Each row below holds a small network's activations on one input, seen along a few directions.
In each table, some parts of the input vary, and every possible input appears once, in random order.
A made-up example of a description, with smaller parts first: one of 6 places along a line, together with either a single point or one of 11 places along a line or (one of 3 separate values, together with one of 5 places around a ring).
Shared parts are said once, and a part with two or three values counts as separate values.
In the rows, 128 means zero.

Other details of the inputs vary at random and push rows far along two fixed directions, the same in every table; ignore that.
To show where, the next rows are all for the same input, with only those details redrawn:
[123 137 171 139  79  93 219  51 184 186 164 133]
[ 95 103 135 122 154 122 137 137 143 127 130 136]
[ 85  94 124 122 168 133 123 152 137 117 124 130]
[111 132 163 142  90 102 206  60 179 181 162 137]
[125 136 172 139  78  93 220  51 183 187 164 134]
[101 107 133 128 151 124 135 144 143 120 129 138]
[102 109 138 125 153 121 136 144 141 123 130 136]
[ 93 103 130 123 164 125 128 150 133 120 127 135]

A family of inputs:
R1: [106 122 102 146 135 105 127 137 116 114 137 111]
R2: [114 104 112 132 107 154  74 112 130 116 119  90]
R3: [103 146 141 140 127 119 114 109 125 150 160 128]
R4: [ 84 103 137 118 156 116 135 145 120 111 128 122]
R5: [102 107 109 154 131 143 105 119  92 114 110 111]
R6: [198 183 173 114 144 103 124 155 122  91 124 163]
R7: [127 130 179 125 105  98 201  42 171 206 151 163]
R8: [193 188 132 130 100  86 152 181 109  76 145 145]
R9: [136 140 108 119 124 137 133  97 140 168 115 116]
R10: [100 101  76 126 151 140 114 154 120 125 127 123]
R11: [211 211 137 136 119 115 140 175 124  92 127 173]
R12: [112 106 110 123 100 143 123 122 106 144 109 106]
R13: [116  99 155  90 178 124 107 126 124 142 114 153]
R14: [ 95 112  90 135 127 128 117 140  93 122 120 109]
R15: [111 117  98 146 143 123 118 136 131 122 138 121]
R16: [124 122 143 120 109 152  98 105 132 104 130 107]
R17: [121 105 105 113  99 159  78 120 133 124 115  81]
R18: [130 103 123 146 118 161 105 100 113 129 104  94]
R19: [ 80 112 118 138 149 131 116 127  97 106 124 117]
R20: [124 101 145 123 138 164 107 107 111 109 108 108]
R21: [124 148 131 141  44  93 216  52 136 192 157 113]
R22: [ 87 110 140 120 149 126 131 133 101 108 125 126]
R23: [218 199 133 136 111 120 144 195 128  85 130 179]
R24: [113 115 111 138 153 132 125 137 149 122 133 132]
R25: [114 114 100 128 168 139  86 126 118 139 103 119]
R26: [116 112  91 106 155 151 100 144 122 149  95 124]
R27: [ 88 121 158 118 146 118 108 127 122 151 150 139]
R28: [101 104 135 125 154 125 133 145 143 124 124 132]
R29: [224 184 159 108  62 123 111 175 134  74 121 119]
R30: [117 116  90 153 148 132 111 127 144 138 125 134]
R31: [103 119 116 139 149 126 124 136 138 117 135 125]
R32: [183 163 165 127 138 107 146 177 151  83 136 170]
R33: [209 186 129 130 101 106 151 196 121  78 141 161]
R34: [127 113 140 105 158 140 109 111 119 129 116 115]
R35: [120 116  92 146 147 133 117 135 143 127 138 128]
R36: [221 174 213  95 124 106 142 146 124  90 130 161]
R37: [221 171 158 113  77 137 132 158 126  90 108 112]
R38: [100 133 110 156 125 120  88 125 109 159 157 116]
R39: [112 135 111 127  98 126 116 135 114 172 149 123]
R40: [119 127 186 139  61 115 212  18 138 188 156 131]
R41: [103 109 136 144 128 151 125 102 101 121 119 119]
R42: [115 120  95 142 164 138  96 134 129 136 111 141]
R43: [ 93 135 124 140 128 109 156 110 125 129 148 110]
R44: [135 125 105 110 136 153 106 123 126 138 101  93]
R45: [ 94 104  79 115 138 122 123 158 104 124 126 117]
R46: [190 172 141 137  96 123 123 173  94  81 113 130]
R47: [200 179 119 134 115 124 141 177 133  79 145 159]
R48: [114 118  78 133 151 151 114 140 134 137 123 140]
R49: [113 103 162  98 122 149  95 115 132 109 126 120]
R50: [111 132 103 135 121 139  88 142 104 153 149 118]
R51: [113 121  90 122 153 145 109 148 125 145 105 146]
R52: [193 184 167 131 145 107 128 166 129  87 126 177]
R53: [107  97 134 121 172 130 112 147 140 135 117 156]
R54: [141 127 111  99 128 148 114 131 130 141  99 100]
R55: [108 110 112 135 168 136 107 141 139 129 121 146]
R56: [133 118 116 130 140 144 101 104 124 141 109  99]
R57: [124 111  78 121 135 144 135 146 135 133 133 136]
R58: [127  83 168 104 139 160 112 110 111 121 110 122]
R59: [158 144 150 140  35 127 202  22 164 200 134  84]
R60: [ 94 120 107 152 127 117 124 121  96 119 128 112]
Q: Describe the family of inputs behind these rows.
A: one of 5 places along a line, together with either one of 2 separate values or one of 10 places around a ring
Q: Changing only the place on the line of 5 turns R14 into R19. The same change can be made to R46. Which row results?
A: R41
Q: Changing only the place on the line of 5 turns R30 into R53. The same change can be made to R25. Which row results?
A: R13
Q: Which other rows does R35 become when the place on the line of 5 takes its other values? List them by row number.
A: R24, R32, R47, R57
